Each row below holds a small network's activations on one input, seen along a few directions.
In each table, some parts of the input vary, and every possible input appears once, in random order.
A made-up example of a description, with smaller parts first: ring(8) and (point or line(11) or (values(3) and line(4))).
Shared parts are said once, and a part with two or three values counts as separate values.

A family of inputs:
r1: [ -3,   1,  -7,  -3,  34, -11,  12,   5,   0, -10,   7]
r2: [ -5,  11,   3,   2, -28,  19, -12,   3, -17, -10,  14]
r3: [  8,  21,  -7,  15, -27,   7,  -6,  22,  19, -15, -21]
r4: [ 44,  21,  -2,  20, -27,  -9,  -2,  -3,  19,  -8, -21]
r5: [  0, -23,   3,  -4,  18,  15,   8,  -5,  10,  17, -11]
r6: [ -8,   7,  26, -23, -10, -15,  -8, -17, -22,   4,  15]
r7: [-10,  -2, -19,  -5,  29, -18,   8,   6, -13, -14, -16]
r8: [ -1, -28,   9,  -1,   9,  14,  23,  -1,   9,  23, -15]
r9: [-15,  10, -10,  -4, -38,   4, -12,   2,   1, -17,  22]
r10: [  1, -14,   0,  -5,  27,   2,   3,  -1,  14,  11,   4]
r11: [ -2,   1, -11,   7,  35,  -6,   3,   6,   4,  13,  15]
r12: [-10,  -4,  16,   1, -21,   0, -16, -16, -26,   5,   8]
Question: What do these inputs look like to the network?
Answer: values(2) or line(4) or line(6)
Question: Start at r7 and move only the line(6) part, one step at a time. The first step leads to r1. Which rows follow, in order?
Answer: r11, r10, r5, r8
Question: List by row number the other inputs of the same sort as r4.
Answer: r3

A family of inputs:
r13: [-10, -23,  -4,  -9,  33,  12,  17,   1,   2,  16,  -6]
r14: [ 13,  13,  -8,  11, -13,  -6,   1,   8,  11, -15, -12]
r15: [  2,   8,   7,   1, -20,   7,  -7,  -4,   2,   3,   3]
r16: [  3, -12, -10,  -3,  54,  -5,  17,  -6,   3,  15,  -7]
r17: [ -4,  14,  -4,   3, -15,   1,  -8,   2,   3,  -9,   7]
r18: [ 14,   3,   5,   5, -21,   6,  -5,   5,   9,  -1,  -1]
r19: [ -5, -10,  -5,  -3,  48,  -5,  13,   3,  -4,  12,  -4]
r20: [-10, -22,  -6,  -1,  39,   1,  15,   1,   7,  13,  -9]
r21: [  8,   9,  -6,   8, -17,  -1,  -5,  11,  10, -13,   4]
r22: [ -8,   7,  -1,   0, -17,  -1, -12,   0, -10, -10,  14]
r23: [ 20,   6,   1,   7, -17,  -1,  -1,   2,  11,  -2, -18]
r24: [ -2,   1,  10,  -1, -23,   6,  -9,  -6, -11,   2,  10]
r25: [ -7,   1,  15,  -9, -18,  -4,  -6, -11, -17,   0,   9]
r26: [-13,   6,   6,  -9, -11, -10, -10,  -5, -16, -13,  12]
Question: What do these inputs look like to the network?
Answer: line(4) or (values(2) and line(5))
Question: Change only the line(5) part in r22. List by row number the other rows that result.
Answer: r14, r17, r21, r26

A family of inputs:
r27: [  0,  12, -14,   7,  -5,  -4,  -8,   9,   0,  -9,   7]
r28: [ 20,   6,  13,  10, -54,   1, -13,  -6,  11,  -1, -16]
r29: [  6, -20,   2,   7,  -4,  12,  12,   9,  18,  14, -23]
r30: [ 16,  -1,  -6,   7, -16,   8,   0,   6,  17,   7,   2]
r31: [ -7,  -5, -11,  -6,  50, -25,  10,   0,  -2,  -8,  -7]
r32: [ -7,   1, -14,   8,  24,   0,   0,  11,   3,  -8,   2]
r33: [  2,  -4,  -3,  -4,  42,  -1,  15,  -2,   8,  18, -11]
r34: [-13,  -2, -13,   1,  21, -15,   4,  11,   4, -22,   2]
r35: [-37, -22,  12, -17,  11,  13,  -1, -15, -25,  10,  21]
r36: [ 15,  -5,   4,   3, -32,   9,   0,   4,  15,   2, -19]
r37: [ 23, -13,  -1,   0,  39,   2,  20,   0,  10,  22,  -9]
r38: [-29,  -7,  16, -22, -17,  12, -12, -12, -31,   4,  25]
r39: [ 23,  14,   6,  11, -37,   4, -13,  -3,   9,  -5,   3]
r40: [-21,   7,  31, -20, -40,   4, -24, -14, -39,  -1,  29]
r41: [-28, -24,  12, -23,  38,   5,   9, -32, -32,  21,  11]
r42: [  2,  -3, -10,   1,  50, -12,   7,  -1,  -2,   9,  -5]
r43: [ 10, -12,  -5,   8,  13,  13,   9,  10,  18,   9,  -2]
r44: [-7, -4, -8,  5, 14,  8,  7,  9, 16,  6, -2]
r45: [ 20, -19,   8,  -2,  23,   4,  23,  -1,   7,  22, -33]
r46: [ -1,  27,  -2,   5, -31, -19, -10,   2, -12, -33,   6]
r47: [  3,  12,  -6,   1, -14,   7,  -3,   5,  12,  -5,   2]
r48: [ -6,  12, -12,   0,  -8, -15,  -3,   9,  -2, -28,   5]
r49: [  8,  26,   4,   6, -36,   2, -13,  -3,   4, -12,   2]
r50: [  7,  26,  -2,  12, -29, -11, -17,   2,  -8, -14,   9]
Question: Changing only one part turns r43 into r30. The same change can be made to r34. Which row results?
Answer: r48
Question: What do these inputs look like to the network?
Answer: line(4) and (point or line(5))
Question: List by row number the other rows that have the line(4) part in common with r49.
Answer: r28, r39, r40, r46, r50
Question: Start at r41 and move only the line(4) part, one step at a time. The first step leads to r35. Which rows follow, in order?
Answer: r38, r40
Question: Start at r31 and move only the line(5) part, one step at a time. The first step leads to r42. Which rows follow, in order?
Answer: r33, r37, r45

A family of inputs:
r51: [-21,  10,  -9,   2,  -6, -10, -11,   0,  -8, -19,  13]
r52: [  7, -15, -16,  12,  29,  11,  16,  15,  29,  10, -13]
r53: [ -5, -26,   6, -14,  32,  -4,  20, -12, -13,  14, -11]
r54: [-13, -11,  -9,  -6,  42,  -9,  14,   9,   4,  -2, -13]
r55: [  2,  -3,  17,  -4, -43,   9, -14,   3, -13,  -5,  19]
r56: [  2, -23,  -1,   0,  14,  29,  15,  -7,  20,  33, -13]
r57: [ 30,  14,  17,   4, -45,  -4, -10,  -9,   3,  -4, -13]
r58: [ -1,  11,  -4,   7, -33,   2, -13,  20,  -4, -26,  17]
r59: [ -4,  12, -16,   1,  39, -12,   2,   0,   0,  -3,   8]
r60: [-16,  -2,  19,  -8, -17,  -3, -14,  -7, -22,   3,  12]
r61: [ -2,   1,   5,  -8,  26,  -2,   4, -17, -14,  17,   9]
r62: [ 20,  31,  -8,  14, -38,  -7,  -8,   3,  19, -19, -15]
Question: What do these inputs look like to the network?
Answer: values(2) and line(6)
Question: Change only the values(2) part in r52. List by row number the other rows that result.
Answer: r56

A family of inputs:
r63: [-26, -10,  -7,  -7,  40,  -8,   8,  -3, -13,   3,   4]
r64: [ 10,   9,  16,   2, -39,   4, -12, -10,  -1,   4,  -3]
r65: [ 20,  19,  -5,  13, -30, -17,  -8,  10,   9, -26, -13]
r66: [-10, -17,   4, -16,  40,  -6,  14, -12, -15,  13,  -4]
r67: [-12,  16,   4,  -2, -24,  -5, -19,   3, -17, -17,  25]
r68: [ -5,  12,   1,  -1, -36,   4, -13,   6,   3, -15,  13]
r69: [-13, -16, -11,   1,  30,   4,  10,   3,   9,   6,   1]
r70: [  6, -20,   8,  -6,  30,   4,  16,  -3,   2,  24, -13]
r71: [  4, -21,  -7,   4,  22,  15,  13,   7,  13,  17,  -8]
r72: [  2,  11,  11,  -4, -27,  -5, -14, -14, -17,  -3,  16]
r73: [  5,   8,   5,   4, -45,  15,  -8,   4,   6,  -6,  -2]
r74: [ 19,   9, -20,  12,  37,  -7,  13,   9,  21,   1, -17]
Question: Changing only one part turns r65 into r74. The same change can be made to r64. Which row results?
Answer: r70
Question: What do these inputs look like to the network?
Answer: values(2) and (point or ring(5))
Question: Change only the ring(5) part in r64. List by row number the other rows that result.
Answer: r67, r68, r72, r73
